A small network was shown many inputs. Here are its activations along a few directions, one row for each input.
In each table, some parts of the input vary, and every possible input appears once, in random order.
A made-up example of a description, with smaller parts first: one of 5 places around a ring, together with either a single point or one of 11 places along a line or (one of 3 separate values, together with one of 4 places along a line).
Shared parts are said once, and a part with two or three values counts as separate values.

Other details of the inputs shift rows strongly along two fixed directions, in all tables alike. That doesn't count.

Rows:
row 1: 5.99,-0.17,3.46,-0.59,0.77,-0.01,2.26,2.46,2.48,1.12,-5.28,-1.36,-0.56,-0.82
row 2: 4.42,-4.68,7.10,-1.88,-1.84,0.16,2.25,-0.81,-1.38,2.01,-2.72,-3.36,0.84,-0.49
row 3: 1.01,5.66,2.68,-0.92,4.93,-5.37,5.61,2.77,-5.59,-4.59,0.38,-8.51,2.38,2.21
row 4: -3.07,-0.08,-1.70,-0.10,0.41,2.23,-0.50,-0.44,3.78,3.32,1.04,5.39,-0.27,0.81
row 5: 2.54,3.73,0.81,-1.09,3.70,-3.81,2.82,0.17,-7.50,-6.71,0.37,-6.94,2.27,0.98
row 6: -4.50,-0.53,-1.71,0.15,-1.35,0.32,-2.12,-0.24,4.92,2.81,2.02,2.53,-0.26,-0.81
row 7: -3.56,-1.22,-2.26,-0.78,-0.88,0.18,-2.45,-0.56,4.16,2.68,2.22,3.79,1.10,-2.32
row 8: -3.12,-1.59,-1.90,3.68,-3.96,3.04,-2.14,-1.35,0.71,0.57,0.35,3.18,-0.88,-0.85
row 9: 6.39,-2.15,1.66,-1.96,-0.57,-0.88,1.40,-1.09,1.87,-1.87,-4.78,-1.60,-3.06,0.35
row 10: 4.36,-1.91,2.58,-1.47,-1.37,-1.21,2.52,3.01,3.98,0.70,-3.37,-4.21,-0.38,-0.81
row 11: 4.55,-2.56,1.77,-1.78,-2.20,-0.29,1.46,-0.58,1.79,-1.98,-4.05,-4.14,-3.48,-1.30
row 12: -1.78,-1.05,-2.62,0.48,-1.65,2.42,-2.13,-1.96,1.24,0.57,0.25,5.30,-1.85,1.35
row 13: -2.85,-0.27,-0.84,3.16,-0.47,1.89,-0.40,-0.07,2.62,3.10,0.57,6.20,0.67,0.05
row 14: -3.74,0.14,-0.93,1.26,-1.97,2.32,-0.20,0.09,2.34,3.92,2.40,3.50,-1.00,-1.22
row 15: -6.00,5.46,-3.73,2.76,4.02,-1.97,-3.43,0.06,-7.38,-3.91,4.81,-2.37,1.55,2.87
row 16: -2.85,-0.57,-1.46,0.38,0.88,0.85,-2.07,-0.65,5.07,2.75,0.97,5.11,-0.24,0.04
row 17: -0.50,-0.49,-2.43,3.10,-1.66,2.46,-4.02,-1.31,0.65,1.43,-0.65,4.87,-0.96,0.43
row 18: 3.57,-0.70,2.61,-3.39,-1.58,0.23,4.33,1.34,3.69,0.95,-3.27,-3.86,-1.28,-0.99
row 19: 5.67,-3.17,1.20,-2.71,-1.45,-0.56,1.22,-1.09,1.10,-1.99,-3.91,-3.13,-2.07,-2.69
row 20: -2.82,-0.62,-1.84,1.45,-1.78,1.64,-3.14,1.29,1.94,3.90,1.14,4.53,1.64,-2.86
row 21: 5.36,-2.40,2.25,-2.59,-0.88,-1.47,2.08,2.63,3.37,0.42,-3.19,-3.10,1.10,-2.36
row 22: 7.17,-2.52,1.21,-0.51,-0.85,-0.45,1.08,-0.03,1.43,-1.46,-4.77,-2.03,-1.81,0.89
row 23: -6.06,5.69,-2.60,1.06,3.79,-1.61,-1.20,-0.50,-7.07,-4.33,6.11,-1.92,0.49,2.83
row 24: -1.12,-0.91,-1.83,3.23,-2.43,2.38,-2.07,-1.90,0.72,0.51,-0.17,5.46,-0.52,0.82
row 25: -4.78,6.15,-2.79,1.01,4.87,-1.92,-1.71,-1.10,-6.74,-4.13,5.77,1.21,0.91,4.37
row 26: 5.20,-0.77,3.30,-2.82,-1.29,0.16,4.34,1.12,1.60,1.22,-2.48,-2.26,-0.52,-3.30
row 27: -2.43,-1.31,-1.80,1.71,0.58,1.22,-2.66,1.22,4.38,3.03,0.96,5.23,0.69,0.64
row 28: 2.54,2.65,-0.67,-1.69,4.91,-4.48,1.00,0.59,-6.46,-6.45,0.87,-7.50,1.99,1.67
row 29: -3.71,-0.72,-2.50,-1.30,-1.18,1.63,-0.87,-0.37,2.84,3.08,2.26,4.05,1.10,-1.82
row 30: -5.88,7.40,-1.81,0.62,7.70,-2.75,0.37,0.61,-5.29,-1.92,6.52,0.66,2.30,4.05
row 31: -1.64,-1.40,-1.88,0.83,-2.99,2.98,-2.11,-1.74,-0.21,0.89,1.84,4.22,-1.08,-2.41
row 32: 3.57,-4.04,7.14,-0.85,-2.53,0.38,2.39,-0.77,-0.59,2.41,-2.97,-4.28,-0.12,0.79
row 33: -2.57,-3.47,2.91,2.03,-1.48,2.06,-2.14,-2.84,0.21,5.08,1.16,4.94,0.79,2.37
row 34: 4.51,-0.34,3.28,-0.60,-1.57,-0.31,2.39,3.11,2.14,1.37,-4.54,-3.78,-0.76,-1.82
row 35: -3.17,-1.56,-2.39,0.48,-3.10,3.02,-1.89,-1.40,1.25,0.44,0.66,2.64,-2.31,-0.45
row 36: 1.73,3.68,-0.07,-3.85,4.74,-3.79,2.77,0.04,-6.99,-6.78,0.82,-6.99,1.08,1.47
row 37: -6.01,3.68,-4.37,2.15,4.14,-2.79,-3.23,0.04,-6.05,-4.30,5.68,-2.54,1.53,3.77
row 38: -1.51,-1.59,-3.07,2.45,-2.67,2.69,-4.36,-1.21,-0.38,1.55,0.57,3.58,0.01,-2.42
row 39: 5.09,-1.45,3.21,-1.14,-1.73,-0.61,4.53,1.43,1.35,0.62,-3.58,-2.49,0.96,-3.01
Description of these inputs: one of 3 separate values, together with either a single point or (one of 2 separate values, together with one of 6 places around a ring).
- The inputs of row 31 and row 25 match in every part but the choice among 3 separate values. If row 36 is changed in the same way as row 31 into row 25, which row does it become? => row 12
- Which other rows agree with row 32 in the choice among 3 separate values? List them by row number. => row 3, row 6, row 8, row 10, row 11, row 14, row 15, row 18, row 23, row 34, row 35, row 37
- Change only the place on the ring of 6 in row 30. List by row number the other rows that result. => row 1, row 4, row 13, row 16, row 27
- Change only the choice among 2 separate values in row 24. List by row number the other rows that result. => row 13
- Change only the place on the ring of 6 in row 20. List by row number the other rows that result. => row 7, row 21, row 26, row 29, row 39

Rows:
row 40: -0.32,4.34,-3.88,-0.49,3.25,-2.41,-0.94,-0.24,-5.37,-6.64,1.53,-3.69,-0.31,1.40
row 41: 5.84,-2.14,2.53,-1.75,-1.93,0.85,2.90,1.12,4.54,1.56,-4.45,-0.55,-1.27,-2.29
row 42: -1.35,-1.35,-1.00,0.58,-2.15,1.20,-0.39,0.91,3.39,2.79,0.24,2.17,0.43,-2.25
row 43: -4.98,0.26,-3.12,1.14,0.53,0.74,-3.22,-0.47,1.98,2.35,3.18,5.40,0.94,0.18
row 44: -1.59,-3.47,-5.29,2.05,-4.70,3.58,-4.91,-2.20,3.49,0.60,-0.26,5.83,-2.82,-2.27
row 45: 4.67,1.12,3.76,-1.73,2.12,-2.07,3.15,0.36,-3.83,-2.85,-1.82,-5.24,0.38,1.38
row 46: -1.90,-3.01,-5.38,2.46,-4.75,3.94,-4.28,-1.94,3.18,0.58,-0.03,6.33,-2.79,-2.69
row 47: -3.19,-1.70,-2.54,1.47,-2.33,3.13,-2.48,-0.32,4.74,4.51,0.84,7.01,-0.39,-1.78
row 48: 5.27,-3.75,4.12,-1.17,-3.98,1.88,2.59,-0.53,2.30,1.64,-4.39,-1.46,-2.08,-1.79
row 49: -6.74,0.60,-3.78,1.98,-0.51,1.24,-3.13,0.48,1.39,3.04,4.05,4.76,1.59,-0.97
row 50: 4.32,0.26,3.92,-2.52,1.67,-2.58,3.43,0.03,-3.11,-2.71,-1.89,-6.73,0.05,1.40
row 51: 4.52,1.66,3.55,-1.01,2.22,-2.26,3.28,0.40,-3.67,-3.38,-2.32,-5.45,0.17,2.21
row 52: 1.00,3.50,2.65,-1.15,3.68,-3.72,2.33,1.04,-6.85,-3.90,1.16,-7.33,2.04,1.75
row 53: 3.39,-1.86,2.42,0.07,-0.81,0.29,0.89,-0.50,0.11,-0.10,-2.76,-1.11,-0.82,0.93
row 54: 5.15,-4.12,4.20,-0.35,-4.53,1.81,2.13,0.03,2.05,1.93,-4.45,-1.86,-1.24,-2.84
row 55: -3.43,-3.30,-0.63,2.10,-4.21,3.61,-2.33,-2.07,2.26,3.99,1.09,5.59,-0.96,-1.14
row 56: -7.91,4.49,-3.64,-0.18,5.08,-2.77,-2.11,0.23,-2.93,-1.37,6.64,0.75,2.58,2.70
row 57: 3.41,0.35,1.20,-0.55,0.51,-0.42,1.88,1.28,2.43,0.05,-2.47,-0.67,-0.85,-0.06
row 58: -6.48,3.39,-2.31,1.45,4.63,-2.05,-2.81,-1.28,-6.21,-1.82,5.90,0.81,2.78,3.75
row 59: 3.77,1.92,2.45,-3.11,3.07,-3.75,3.50,2.60,-1.33,-2.76,-1.50,-7.25,1.45,0.02
row 60: 5.95,-3.27,3.70,-0.01,-3.24,1.93,1.96,-0.24,2.06,1.11,-5.11,-0.68,-2.05,-0.59
row 61: 3.23,-0.01,1.25,-0.97,0.86,-0.93,1.31,1.12,2.44,-0.18,-2.55,-1.00,-0.70,0.25
row 62: -2.74,-1.72,-2.49,2.34,-2.47,3.31,-2.71,-0.14,5.35,4.38,0.22,7.38,-1.25,-1.17
row 63: -5.38,3.53,-2.56,-0.28,3.12,-1.12,-0.72,0.55,-1.29,-0.36,4.29,0.85,1.48,1.21
row 64: 5.59,-4.64,4.39,-0.80,-4.09,1.32,1.81,-0.13,2.27,1.71,-4.86,-2.59,-1.01,-2.53
row 65: -3.41,4.38,-1.24,-1.20,4.24,-2.66,1.00,0.92,-2.35,-2.02,3.45,-1.91,1.78,1.57
row 66: -6.70,4.52,-2.27,1.64,4.74,-2.09,-2.10,-1.00,-7.03,-2.16,6.29,0.65,2.88,3.62
- Describe the family of inputs behind these rows. => one of 3 separate values, together with either a single point or (one of 2 separate values, together with one of 4 places along a line)
- The inputs of row 46 and row 44 match in every part but the choice among 3 separate values. If row 54 is changed in the same way as row 46 into row 44, which row does it become? => row 64
- Which other rows agree with row 40 in the choice among 3 separate values? List them by row number. => row 45, row 47, row 48, row 49, row 52, row 60, row 62, row 63
- Change only the choice among 3 separate values in row 62. List by row number the other rows that result. => row 57, row 61

Rows:
row 67: -3.08,-2.32,-5.11,3.43,-1.66,1.57,-6.37,-1.49,0.97,0.26,1.30,5.35,-0.64,1.16
row 68: 4.46,-2.41,0.66,1.29,-5.05,3.37,0.15,-1.40,0.48,-1.22,-4.27,-0.46,-4.99,-1.25
row 69: 3.15,-4.61,3.08,-2.06,-4.24,2.10,0.51,-0.16,2.70,2.74,-1.97,-0.53,-1.17,-2.60
row 70: 4.79,-3.63,0.71,-2.75,-3.00,1.83,1.56,1.38,6.02,2.57,-3.36,-0.44,-2.39,-3.98
row 71: -4.39,1.86,0.64,-0.05,1.43,-2.34,-0.16,0.71,-4.18,-0.86,2.49,-3.12,2.17,1.10
row 72: -1.56,2.93,1.07,1.47,3.92,-1.06,-0.44,-0.54,-4.73,0.05,2.06,-0.75,2.63,2.31
row 73: -3.71,-0.95,-5.61,2.08,-2.52,2.63,-4.09,-2.53,-1.09,-0.72,2.48,5.24,0.25,-2.77
row 74: 6.13,-1.52,2.94,-0.74,-1.99,1.66,1.54,1.39,5.31,2.73,-5.59,1.61,-1.79,-2.36
row 75: -0.83,2.12,2.02,1.35,2.77,-2.15,1.65,1.22,-4.64,-1.28,2.12,-3.26,2.58,1.42
row 76: 7.80,0.59,4.05,-4.25,2.19,-1.38,6.11,1.72,1.35,-3.24,-5.45,-5.25,-0.71,1.57
row 77: -0.39,2.08,1.65,-0.96,3.19,-2.16,2.12,-0.51,-4.55,-1.82,1.30,-2.42,1.44,4.09
row 78: -1.08,3.18,-0.76,-2.05,5.12,-3.76,1.42,-0.21,-1.16,-3.28,1.90,-2.50,0.02,1.90
row 79: -6.33,0.14,-4.29,1.61,-1.89,1.57,-2.84,0.56,3.83,3.42,2.20,4.02,0.77,-1.72
row 80: -4.15,0.85,-3.08,3.17,-1.56,1.47,-2.16,1.51,3.43,3.18,2.69,5.98,0.97,-1.25
row 81: -0.80,1.71,2.03,-1.54,3.29,-3.36,1.02,-1.67,-3.72,-2.54,2.08,-3.47,0.86,2.38
- Describe the family of inputs behind these rows. => either one of 3 separate values or (one of 2 separate values, together with one of 6 places around a ring)
- A walk changes only the place on the ring of 6. It starts at row 71 and steps to row 75. List the rest of the walk in order. => row 72, row 77, row 81, row 69
